These are the activations of a small network on made-up records, seen along a few directions, one row for each record.
After each row come some of the record's fields: TASO, ZEG, PALEM, ZATO, KUPET.
The largest differences between rows may come from other fields.
In the rows, 500 means zero.
Random noise pushes rows far along 2 fixed directions. That doesn't count. These rows show it; they differ only by the noise:
[584 418 475 404 652 543 590 524 652 417 629 477 364 632 576 688 644 517
 804]
[537 432 495 425 579 516 548 495 601 431 610 502 385 613 604 652 637 509
 702]
[504 262 516 552 549 664 520 629 484 507 590 401 422 519 471 586 670 455
 684]
[472 408 524 482 483 518 491 491 510 467 582 510 419 568 608 593 635 487
 572]

[493 380 565 713 409 601 537 477 359 671 444 428 618 394 412 301 358 374
 232]  {TASO: kuve, ZEG: naki, PALEM: dezol, ZATO: vepiz, KUPET: safi}
[608 448 591 476 598 529 618 386 655 546 564 476 508 516 608 462 365 441
 487]  {TASO: kuve, ZEG: laza, PALEM: dezol, ZATO: tes, KUPET: safi}
[497 722 484 293 490 285 405 388 612 360 526 659 428 599 659 616 549 621
 596]  {TASO: kuve, ZEG: laza, PALEM: dezol, ZATO: tes, KUPET: vekoz}
[594 231 580 571 631 752 520 638 545 575 559 339 500 396 427 464 515 435
 631]  {TASO: nor, ZEG: laza, PALEM: sopav, ZATO: vepiz, KUPET: safi}
[469 583 542 497 426 406 489 361 506 542 472 578 546 482 621 412 381 468
 273]  {TASO: kuve, ZEG: naki, PALEM: sopav, ZATO: tes, KUPET: safi}
[530 356 606 397 537 656 256 667 541 512 508 447 511 285 497 478 548 527
 601]  {TASO: kuve, ZEG: laza, PALEM: dezol, ZATO: vepiz, KUPET: vekoz}
[419 583 410 389 471 399 446 561 482 341 531 557 400 607 505 693 704 606
 712]  {TASO: nor, ZEG: laza, PALEM: dezol, ZATO: tes, KUPET: vekoz}
[525 518 506 442 527 495 482 464 553 496 508 531 504 495 567 518 484 499
 484]  {TASO: nor, ZEG: naki, PALEM: dezol, ZATO: vepiz, KUPET: safi}
[486 543 340 543 508 487 583 630 399 406 496 467 438 627 308 660 686 569
 748]  {TASO: nor, ZEG: laza, PALEM: dezol, ZATO: vepiz, KUPET: vekoz}
[504 526 346 765 456 499 844 527 337 514 445 370 525 675 218 485 457 449
 505]  {TASO: nor, ZEG: laza, PALEM: sopav, ZATO: tes, KUPET: vekoz}
[425 530 482 468 424 451 425 558 434 421 503 527 472 527 473 587 644 566
 614]  {TASO: nor, ZEG: laza, PALEM: sopav, ZATO: tes, KUPET: vekoz}
[574 325 605 680 462 666 627 532 454 664 459 372 626 382 367 297 282 361
 328]  {TASO: nor, ZEG: naki, PALEM: dezol, ZATO: tes, KUPET: vekoz}
[507 465 504 807 424 561 660 450 324 685 389 386 657 479 292 209 264 349
 180]  {TASO: kuve, ZEG: laza, PALEM: sopav, ZATO: vepiz, KUPET: safi}
[360 601 397 552 334 412 356 594 273 446 409 532 508 500 362 506 630 567
 463]  {TASO: kuve, ZEG: laza, PALEM: dezol, ZATO: vepiz, KUPET: vekoz}
[647 409 474 561 699 603 755 512 614 535 560 385 490 587 385 527 440 445
 703]  {TASO: nor, ZEG: laza, PALEM: sopav, ZATO: tes, KUPET: safi}
[462 592 542 467 449 397 495 342 536 501 503 586 519 524 664 476 435 497
 333]  {TASO: nor, ZEG: naki, PALEM: sopav, ZATO: tes, KUPET: safi}
[381 484 482 513 397 465 391 518 388 463 511 533 462 539 533 530 641 515
 470]  {TASO: nor, ZEG: laza, PALEM: dezol, ZATO: vepiz, KUPET: safi}
[695 568 489 394 676 530 553 524 672 502 490 485 518 468 422 492 365 529
 664]  {TASO: kuve, ZEG: naki, PALEM: dezol, ZATO: vepiz, KUPET: vekoz}
[561 288 520 707 538 744 590 689 407 667 429 301 624 353 193 299 344 372
 442]  {TASO: kuve, ZEG: naki, PALEM: dezol, ZATO: tes, KUPET: vekoz}
[486 383 560 522 442 605 387 593 431 560 490 482 549 365 464 452 514 479
 452]  {TASO: nor, ZEG: naki, PALEM: dezol, ZATO: vepiz, KUPET: vekoz}
[551 684 524 455 455 374 516 367 546 530 434 588 587 469 537 400 292 502
 328]  {TASO: kuve, ZEG: naki, PALEM: sopav, ZATO: tes, KUPET: vekoz}
[323 410 635 468 297 528 189 548 378 520 485 567 532 299 648 462 602 517
 303]  {TASO: nor, ZEG: naki, PALEM: sopav, ZATO: tes, KUPET: vekoz}
[427 508 612 530 337 465 401 399 442 548 474 560 562 422 644 388 420 467
 210]  {TASO: nor, ZEG: naki, PALEM: sopav, ZATO: vepiz, KUPET: vekoz}
[448 278 480 675 472 735 372 821 279 603 411 334 584 299 147 383 576 458
 566]  {TASO: kuve, ZEG: laza, PALEM: sopav, ZATO: tes, KUPET: vekoz}
[564 335 670 454 506 618 457 502 588 553 557 466 528 383 617 447 436 454
 474]  {TASO: nor, ZEG: laza, PALEM: dezol, ZATO: tes, KUPET: vekoz}
[609 643 474 315 653 349 633 316 752 365 630 592 358 723 738 700 543 568
 711]  {TASO: nor, ZEG: laza, PALEM: sopav, ZATO: vepiz, KUPET: safi}
[611 329 426 537 755 698 594 707 566 508 537 330 444 504 265 563 582 488
 860]  {TASO: kuve, ZEG: laza, PALEM: sopav, ZATO: tes, KUPET: safi}
[530 423 450 589 555 586 529 609 448 538 488 416 499 492 355 468 524 469
 576]  {TASO: kuve, ZEG: laza, PALEM: sopav, ZATO: vepiz, KUPET: safi}
[559 445 558 478 555 553 501 508 581 516 527 460 504 472 510 472 447 475
 535]  {TASO: kuve, ZEG: laza, PALEM: dezol, ZATO: vepiz, KUPET: vekoz}
[455 636 291 523 534 398 664 554 439 359 497 488 422 709 337 698 657 604
 737]  {TASO: nor, ZEG: laza, PALEM: sopav, ZATO: tes, KUPET: vekoz}
[403 679 608 181 374 298 163 355 608 363 540 751 442 444 897 618 598 630
 412]  {TASO: nor, ZEG: naki, PALEM: dezol, ZATO: vepiz, KUPET: vekoz}
[544 370 658 500 470 605 404 518 524 593 497 466 577 334 532 375 396 452
 404]  {TASO: kuve, ZEG: laza, PALEM: dezol, ZATO: tes, KUPET: vekoz}
[356 559 602 595 238 374 432 303 350 565 454 601 577 483 671 353 418 446
  91]  {TASO: nor, ZEG: laza, PALEM: dezol, ZATO: tes, KUPET: safi}
[618 854 451 326 608 193 696 155 743 414 524 675 468 734 710 552 308 549
 476]  {TASO: kuve, ZEG: laza, PALEM: dezol, ZATO: tes, KUPET: safi}
[352 591 440 517 362 375 381 472 360 430 478 579 445 570 556 545 666 555
 438]  {TASO: kuve, ZEG: laza, PALEM: sopav, ZATO: vepiz, KUPET: safi}
[427 507 568 564 382 452 474 382 443 572 476 551 550 457 611 391 408 440
 226]  {TASO: kuve, ZEG: naki, PALEM: sopav, ZATO: tes, KUPET: safi}
[695 553 452 362 740 504 689 454 757 448 574 483 454 607 532 609 420 515
 739]  {TASO: nor, ZEG: naki, PALEM: dezol, ZATO: vepiz, KUPET: safi}

Here are new rows. What are their fields?
[515 590 509 518 488 423 603 358 532 542 481 538 563 540 554 429 351 462
 336]  {TASO: nor, ZEG: naki, PALEM: sopav, ZATO: tes, KUPET: safi}
[533 518 523 547 511 512 507 445 494 571 465 488 563 450 496 409 395 467
 376]  {TASO: kuve, ZEG: naki, PALEM: sopav, ZATO: vepiz, KUPET: safi}
[481 498 499 376 536 552 239 659 503 458 474 505 491 357 458 522 600 581
 626]  {TASO: kuve, ZEG: laza, PALEM: sopav, ZATO: vepiz, KUPET: vekoz}
[462 542 552 370 454 468 274 534 524 463 480 566 500 396 572 484 528 561
 496]  {TASO: kuve, ZEG: laza, PALEM: dezol, ZATO: tes, KUPET: vekoz}
[409 343 601 523 393 622 279 613 391 547 502 477 529 313 533 464 587 497
 411]  {TASO: nor, ZEG: naki, PALEM: sopav, ZATO: vepiz, KUPET: vekoz}
[511 492 407 479 571 616 304 783 413 503 397 421 542 333 211 453 556 563
 662]  {TASO: kuve, ZEG: laza, PALEM: sopav, ZATO: vepiz, KUPET: vekoz}
[413 353 324 603 561 650 530 822 334 416 510 354 409 544 178 700 831 575
 885]  {TASO: nor, ZEG: laza, PALEM: sopav, ZATO: tes, KUPET: vekoz}
[367 754 542 405 275 293 235 380 411 503 365 681 610 365 616 350 366 553
 128]  {TASO: kuve, ZEG: naki, PALEM: sopav, ZATO: tes, KUPET: vekoz}
[305 506 409 718 289 457 446 545 183 516 419 487 513 543 369 456 648 490
 341]  {TASO: kuve, ZEG: laza, PALEM: sopav, ZATO: vepiz, KUPET: safi}
[304 221 498 833 281 653 555 646 160 577 496 355 509 505 329 463 692 393
 404]  {TASO: nor, ZEG: laza, PALEM: sopav, ZATO: tes, KUPET: safi}
[606 628 476 421 603 446 560 451 635 484 484 526 519 522 496 483 367 519
 531]  {TASO: kuve, ZEG: naki, PALEM: sopav, ZATO: vepiz, KUPET: vekoz}
[703 417 473 551 729 650 704 591 636 576 493 344 543 483 296 421 333 437
 675]  {TASO: kuve, ZEG: laza, PALEM: sopav, ZATO: tes, KUPET: safi}
[397 252 662 567 368 645 362 545 410 591 536 464 525 337 613 427 546 419
 323]  {TASO: nor, ZEG: naki, PALEM: dezol, ZATO: tes, KUPET: safi}
[377 487 652 506 296 430 356 318 429 552 511 606 538 437 793 424 476 463
 136]  {TASO: nor, ZEG: naki, PALEM: dezol, ZATO: vepiz, KUPET: safi}
[377 220 432 729 425 689 519 738 244 528 521 348 450 520 283 563 768 444
 615]  {TASO: nor, ZEG: laza, PALEM: dezol, ZATO: vepiz, KUPET: safi}
[665 348 499 380 784 651 595 603 737 452 632 401 392 542 495 652 569 511
 894]  {TASO: nor, ZEG: laza, PALEM: dezol, ZATO: vepiz, KUPET: safi}
[457 365 532 532 477 567 512 574 474 450 570 440 420 545 515 582 648 501
 634]  {TASO: nor, ZEG: laza, PALEM: sopav, ZATO: tes, KUPET: vekoz}
[633 316 420 621 702 774 569 777 484 606 449 280 549 366 149 416 444 439
 694]  {TASO: kuve, ZEG: naki, PALEM: sopav, ZATO: vepiz, KUPET: safi}
